Each row below holds a small network's activations on one record, seen along a few directions.
Each row is followed by the record's values for the fields Y, T, B, P, K, F.
A field that a record lacks is left out.
The largest differences between rows may come from other fields.
(in the rows, 500 means zero)
Random noise pushes rows far along 7 fixed directions. That doesn't count. These rows show it; they differ only by the noise:
[523 397 692 433 573 301 384 473 384 454 369 594 486 512 418 492 487 497
 541 680 605 463 463 195 383 596 581]
[544 502 499 642 640 604 429 429 473 435 519 381 612 556 538 597 394 533
 466 501 491 590 509 461 484 519 459]
[528 461 374 568 551 576 486 459 498 385 492 311 463 741 462 490 469 580
 383 628 417 681 505 420 356 448 498]
[434 572 555 682 475 536 478 466 516 603 476 565 468 409 425 601 464 496
 480 411 522 471 563 465 607 371 547]
[387 600 395 595 406 624 585 527 605 513 584 417 515 516 451 479 471 456
 378 500 388 547 417 474 501 483 553]
[451 668 430 618 431 704 520 448 499 510 482 571 374 532 524 427 574 571
 426 309 537 676 831 581 567 270 468]
[462 511 491 688 540 585 533 555 506 589 484 504 490 497 424 503 504 464
 518 450 495 457 596 432 520 437 521]
[453 482 510 513 484 464 214 380 373 458 493 406 355 520 495 544 593 489
 463 559 608 525 570 390 464 403 308]
[313 674 422 578 346 684 612 610 590 601 611 547 490 374 482 351 590 350
 454 366 462 442 556 490 567 501 496]

[561 593 512 529 627 611 309 335 407 426 474 496 486 573 696 551 467 606
 435 336 607 691 768 607 490 456 345] : {Y: y2, T: t5, B: b1, P: p2, K: k1, F: f1}
[513 531 522 508 520 529 337 447 514 517 592 451 618 338 616 549 475 394
 474 410 562 434 411 535 550 632 365] : {Y: y1, T: t5, B: b1, P: p2, K: k1, F: f1}
[420 399 518 481 522 393 509 608 483 543 540 483 528 424 436 518 504 392
 581 622 455 317 271 358 439 600 471] : {K: k2, F: f2}
[550 608 534 556 544 659 309 424 387 503 546 551 472 393 695 535 597 524
 582 267 684 550 789 693 623 401 241] : {Y: y1, T: t5, B: b2, P: p2, K: k2, F: f1}
[432 347 368 642 454 406 460 522 590 578 589 295 387 530 362 597 533 452
 495 639 369 389 234 413 439 398 443] : {Y: y1, T: t3, B: b1, P: p2, K: k2, F: f2}
[426 473 417 588 428 525 450 430 509 549 478 520 291 516 402 581 556 538
 481 505 474 516 534 573 575 299 462] : {K: k6, F: f4}
[511 657 485 517 444 614 516 349 532 376 602 503 576 460 652 595 363 675
 406 425 456 733 412 694 598 432 517] : {Y: y2, T: t5, B: b2, P: p1, K: k2, F: f1}
[421 432 398 447 457 473 579 614 506 590 474 492 392 562 378 380 624 424
 539 574 485 378 504 528 412 431 456] : {K: k4, F: f3}
[472 620 529 469 423 634 443 504 452 532 554 593 471 399 561 389 572 441
 507 331 638 510 740 513 575 465 383] : {Y: y2, T: t5, B: b2, P: p2, K: k1, F: f3}
[526 462 630 488 565 377 357 407 394 459 498 454 568 431 535 640 464 473
 596 575 577 462 337 434 505 571 404] : {Y: y2, T: t5, B: b2, P: p2, K: k3, F: f2}
[535 487 426 475 398 484 479 483 525 451 453 431 430 597 479 467 514 499
 378 598 416 568 558 394 427 477 606] : {Y: y1, T: t3, B: b3, K: k6, F: f1}
[620 460 522 639 703 577 555 492 481 538 433 512 583 501 485 555 436 553
 587 341 578 524 673 562 573 462 525] : {K: k1, F: f3}
[396 533 452 515 385 492 422 419 524 500 590 363 485 457 476 582 506 492
 448 526 431 496 314 532 526 483 405] : {Y: y2, T: t5, B: b2, P: p2, K: k1, F: f3}
[494 495 484 547 444 491 511 492 485 514 447 577 298 546 453 465 567 585
 565 507 542 554 592 572 574 292 451] : {Y: y1, T: t5, B: b2, P: p1, K: k3, F: f2}
[448 525 435 591 346 493 474 418 488 499 455 476 250 615 426 565 588 599
 412 517 463 635 537 519 475 231 539] : {Y: y2, T: t5, B: b2, P: p2, K: k2, F: f1}
[575 419 519 819 721 626 482 552 542 732 520 348 585 437 477 724 362 404
 538 331 496 241 658 603 584 515 462] : {K: k6, F: f4}
[492 499 457 614 476 456 430 397 476 474 504 416 413 570 464 658 493 608
 527 533 489 572 423 584 557 293 433] : {Y: y1, T: t5, B: b2, P: p1, K: k3, F: f2}
[497 573 400 742 573 727 613 522 586 377 696 400 715 489 577 498 396 483
 548 428 288 580 366 492 528 598 524] : {Y: y1, T: t5, B: b3, K: k2, F: f2}
[556 529 529 564 463 464 613 507 588 619 388 630 402 459 329 559 470 518
 459 391 541 483 618 530 588 338 661] : {K: k1, F: f3}
[527 553 519 590 456 566 555 399 554 496 412 546 400 543 453 579 457 627
 413 446 408 641 559 502 625 280 640] : {Y: y2, T: t3, B: b2, P: p2, K: k2, F: f2}
[592 483 591 622 675 542 610 533 407 505 394 661 535 531 544 443 522 601
 727 384 612 514 741 541 530 403 507] : {Y: y1, T: t3, B: b2, P: p1, K: k3, F: f2}
[513 374 517 510 618 457 589 636 479 544 448 511 569 533 427 455 460 452
 575 570 471 392 453 415 395 587 532] : {K: k1, F: f3}
[483 454 496 576 636 491 373 453 474 483 550 362 543 577 537 581 436 476
 489 534 477 496 456 451 420 576 378] : {Y: y2, T: t5, B: b1, P: p2, K: k1, F: f3}
[478 364 334 769 468 523 438 523 508 569 566 253 296 651 328 645 546 557
 506 597 355 476 435 485 454 262 396] : {Y: y2, T: t5, B: b2, P: p2, K: k2, F: f2}
[445 501 444 730 450 468 636 527 600 657 524 449 519 497 386 719 351 519
 495 471 395 463 314 585 639 317 594] : {Y: y2, T: t5, B: b1, P: p1, K: k3, F: f2}
[480 350 338 600 517 431 510 550 464 579 467 384 234 674 300 511 630 535
 549 640 434 432 480 406 390 275 435] : {K: k2, F: f2}
[612 285 471 632 655 453 416 533 519 546 463 267 553 595 459 576 433 470
 459 610 461 403 393 413 367 573 493] : {Y: y1, T: t3, B: b1, P: p2, K: k1, F: f1}
[498 415 641 528 552 309 444 547 411 628 385 683 432 394 438 496 582 475
 714 531 595 305 507 363 507 482 557] : {Y: y1, T: t3, B: b3, K: k2, F: f1}
[568 416 492 477 598 509 341 482 369 369 524 365 444 578 574 396 591 551
 537 604 507 571 603 382 367 561 335] : {Y: y2, T: t5, B: b2, P: p1, K: k2, F: f2}
[478 559 345 497 499 685 422 482 504 507 598 368 468 524 628 396 586 477
 461 374 517 578 684 657 477 438 238] : {Y: y2, T: t5, B: b1, P: p2, K: k1, F: f3}
[459 737 607 572 473 635 553 452 599 558 619 616 703 241 638 652 377 482
 515 251 541 516 449 750 745 504 483] : {Y: y1, T: t5, B: b2, P: p2, K: k3, F: f2}
[593 478 755 636 604 442 533 461 392 562 400 763 610 313 492 595 416 528
 690 406 600 406 616 385 612 567 655] : {Y: y2, T: t5, B: b2, P: p1, K: k6, F: f1}
[503 299 429 606 574 395 524 612 501 583 545 357 485 612 325 477 501 450
 580 691 467 333 351 388 428 527 486] : {Y: y1, T: t5, B: b2, P: p1, K: k4, F: f3}
[454 457 453 274 373 448 440 556 495 459 482 464 365 577 446 368 585 483
 359 651 511 525 560 419 377 534 589] : {K: k6, F: f4}
[510 458 463 284 441 396 486 522 490 419 453 515 399 588 465 379 588 499
 458 638 534 558 607 467 376 571 558] : {K: k4, F: f4}
[549 494 713 452 503 317 288 357 449 491 448 638 499 302 524 728 367 550
 577 449 638 403 473 474 617 428 504] : {K: k2, F: f2}
[471 606 558 358 494 484 336 473 446 485 576 526 538 336 646 458 592 421
 564 459 628 469 503 577 551 585 289] : {Y: y1, T: t5, B: b2, P: p2, K: k3, F: f2}
[383 571 458 511 493 538 596 593 480 565 591 623 488 391 547 315 656 433
 643 430 556 437 585 520 580 519 427] : {Y: y1, T: t5, B: b2, P: p1, K: k3, F: f2}
[548 565 466 480 543 678 547 561 469 466 555 484 550 521 640 387 559 478
 524 411 529 583 638 583 457 585 411] : {Y: y2, T: t5, B: b2, P: p2, K: k2, F: f1}
[546 501 514 455 518 395 585 429 496 415 423 527 475 596 452 566 380 614
 467 627 455 611 360 490 446 400 631] : {K: k3, F: f2}
[539 547 382 482 538 593 568 416 543 437 522 421 560 574 578 586 394 599
 401 506 405 633 472 646 488 483 526] : {K: k6, F: f1}
[432 714 561 423 378 685 650 561 540 526 523 694 599 284 566 375 491 469
 442 250 554 537 671 626 668 492 608] : {K: k1, F: f3}
[436 616 442 540 358 580 484 459 558 505 595 492 468 436 524 513 502 506
 418 437 500 529 454 647 592 408 456] : {Y: y1, T: t5, B: b2, P: p1, K: k5, F: f3}

Which values does each new row have?
[508 666 342 341 349 676 496 466 557 360 520 468 399 636 605 297 602 582
 290 458 468 784 673 621 398 463 483] : {Y: y1, T: t5, B: b2, P: p2, K: k1, F: f1}
[568 538 510 444 579 551 449 317 457 327 542 470 630 532 707 570 429 612
 490 441 565 744 531 636 535 478 406] : {Y: y1, T: t3, B: b1, P: p1, K: k3, F: f2}
[471 593 475 484 430 603 451 431 581 431 609 332 599 447 589 655 360 460
 365 415 405 549 386 575 557 541 497] : {K: k2, F: f2}
[451 460 483 441 458 459 532 648 518 594 458 469 429 482 451 425 606 333
 509 527 487 313 476 437 434 570 545] : {K: k2, F: f1}
[388 525 411 685 360 466 479 509 545 622 515 511 267 500 344 549 626 512
 542 468 393 445 526 463 563 256 507] : {Y: y1, T: t5, B: b3, K: k2, F: f2}
[364 612 423 569 354 597 409 476 525 604 590 458 415 385 499 524 641 426
 515 336 523 426 562 630 623 387 304] : {Y: y1, T: t5, B: b2, P: p2, K: k1, F: f3}
[528 457 622 576 566 511 287 417 367 520 429 533 465 420 525 570 606 483
 619 393 679 435 691 487 539 396 319] : {Y: y1, T: t3, B: b2, P: p2, K: k1, F: f3}
[261 703 246 447 214 637 521 420 610 426 687 342 307 532 550 400 566 486
 313 546 374 679 328 612 569 361 390] : {Y: y2, T: t5, B: b2, P: p1, K: k3, F: f2}
[494 534 427 423 400 493 624 539 610 454 497 501 473 605 474 420 462 525
 412 632 391 560 366 446 373 484 684] : {Y: y1, T: t3, B: b3, K: k2, F: f1}
[467 420 552 575 465 304 257 380 466 589 488 496 308 415 430 689 570 528
 540 518 562 426 452 454 564 308 366] : {Y: y1, T: t5, B: b1, P: p2, K: k2, F: f2}
[345 505 414 663 333 486 422 508 598 683 653 318 434 374 356 683 480 421
 456 512 381 316 237 584 609 400 403] : {Y: y2, T: t5, B: b2, P: p2, K: k1, F: f3}
[593 484 639 445 592 355 489 350 452 402 405 513 581 561 529 671 354 660
 521 597 519 655 359 499 478 508 585] : {Y: y2, T: t5, B: b2, P: p2, K: k3, F: f2}
[489 608 584 392 416 479 348 399 517 507 541 515 563 354 581 604 452 490
 417 443 573 490 399 577 574 600 451] : {Y: y1, T: t5, B: b2, P: p2, K: k1, F: f1}
[597 420 335 739 565 488 449 364 499 404 462 363 364 773 419 678 427 780
 485 562 331 754 525 537 496 170 521] : {Y: y1, T: t5, B: b3, K: k2, F: f2}
[362 599 497 562 355 470 350 514 490 651 574 453 431 306 511 569 569 360
 513 417 505 356 466 558 663 404 360] : {Y: y2, T: t5, B: b3, K: k3, F: f2}
[329 513 425 340 372 477 446 628 419 446 635 557 392 400 518 257 767 296
 595 546 543 381 433 350 421 611 276] : {K: k2, F: f2}
[353 590 548 258 258 272 686 559 539 561 412 791 319 406 362 361 604 484
 521 593 521 435 353 446 496 403 672] : {K: k3, F: f2}
[477 506 396 609 558 594 433 594 543 605 633 331 580 416 554 560 537 373
 545 481 463 354 388 595 537 587 335] : {Y: y1, T: t5, B: b2, P: p2, K: k2, F: f1}
[474 519 499 601 516 538 368 346 576 482 603 378 569 379 590 737 326 531
 448 487 428 540 281 580 637 474 385] : {Y: y2, T: t5, B: b1, P: p2, K: k2, F: f2}
[440 664 548 452 320 559 513 498 527 474 530 604 398 380 522 371 588 483
 416 425 476 582 634 436 520 485 548] : {Y: y2, T: t5, B: b2, P: p2, K: k2, F: f2}
[547 487 403 681 592 557 472 396 489 516 477 407 435 577 490 728 410 672
 490 434 433 604 559 647 566 242 422] : {K: k2, F: f2}
